A small network was trained on made-up records. Each row is its average activation on records with the value named, seen along a few directions.
Values that are neighbours, or in one group, have similar rows; names and order tell nothing.
(in the rows, 128 means zero)

Other fields shift rows strongly along two fixed directions, in all tables alike. That doesn't count.
These rows show it; all are for the same value of a field, averaged over different records:
[173 115 136  15  96 128 133 120 113 148 116 128 193 110 121 188  19  62
 179 132]
[ 91 162 114 190 138 128 143 143 151  98 120 135 103 175 177  91 159 115
 106 101]
[144 123 137  98 132 140 121 100 133 138 159 107 143 104 131 136 111 133
 130 142]
[106 151 117 163 130 135 135 136 135  98 122 131 114 156 160 105 140 100
 121  97]
[138 127 137 103 128 140 128 113 134 130 129 115 142 131 140 135 107 107
 137 127]
[127 122 156 170 154 152 104  85 145 127 217  88  92  98 136 101 190 211
  71 159]
[102 151 115 157 129 135 141 134 140 110 124 127 119 153 161 101 140 114
 105 115]
[144 149 110  79  93 125 147 146 120 122  89 136 172 155 147 143  56  52
 167 103]

H, 12 values:
h5: [152 164  84 125 122 131 116 140  94 123 110 158 143 123 129 160 123 142
 139 118]
h1: [116  93 152 114 143 124 162 128 142 110 132 119 126 158  93 116 100 104
 125 139]
h2: [170 121 126  66 126 124 103 121 107 167 136 134 163  72  99 203 105 157
 172 128]
h10: [119  96 141 140 129  95 129 133 127 125 114 128 118 117 107 124 137 144
 122 139]
h4: [155 157 122 140 143 152  97 103 119 161 177 128 127  62 107 149 169 240
 115 145]
h8: [107 167  77 161 102 106 148 180 104 131  45 194 132 159 159 164 136  88
 148  81]
h9: [140  98 159  97 116 111 124 116 110 143 118 123 137 100  77 137 117 134
 148 149]
h12: [132  80 152 166 160 133 100 113 138 135 162 119  81  89 102 103 182 198
  94 166]
h6: [ 86 122 124 157 112 108 162 157 144 106  92 121 103 180 132  69 130  84
 118 105]
h7: [104 136 114 192 136 120 133 181 138 110  77 155 108 176 135  95 176 116
 129 125]
h11: [164 112 157  73 133 145 106  90 136 154 188  99 147  78 114 145 109 152
 136 163]
h3: [ 89 117 131 155 138 129 128 123 130 124 134 113  97 165 133  95 153 109
  97 128]
The values of H form 3 separate groups.
List the group mates of h1, in the order listed.
> h6, h11, h3
List the group mates of h2, in the order listed.
> h5, h4, h8

Z, 10 values:
z2: [122 136 120 127 133 142 132 123 127 118 148 116 123 148 136 119 120 120
 118 117]
z6: [139 135 128 143 137 133 120 106 120 125 145 130 129 105 104 132 155 182
 119 134]
z3: [132 129 121  76  98 103 162 180 111 117  34 169 171 172 110 160  40  27
 191 106]
z1: [206  97 134  19 126 131  88  95  98 188 154 125 187  41  82 218  72 170
 170 165]
z9: [110 150 126 134 124 142 147 124 141 103 140 124 129 159 164 112 114  87
 119 106]
z4: [118 156 104 202 144 137  95 116 122 145 162 136  86  91 161 129 228 207
  96 121]
z5: [102 172  90 146 110 109 161 178 112  86  52 173 133 198 157 129  90  45
 149  77]
z10: [107  79 158 150 132 103 129 139 148 138 118 112  96 130 110  89 154 139
 107 156]
z8: [158  58 174  81 140 131 110 102 135 166 156  97 142  81  65 141 124 172
 137 183]
z7: [ 87 168 125 203 136 150 136 118 167  94 172  99  85 156 192  53 184 131
  74 115]
The values of Z form a star with 3 arms.
List every value one step from z2, in the order listed.
> z9, z5
List every value one step from z1, in the order listed.
> z6, z4
List every value one step from z10, in the order listed.
> z8
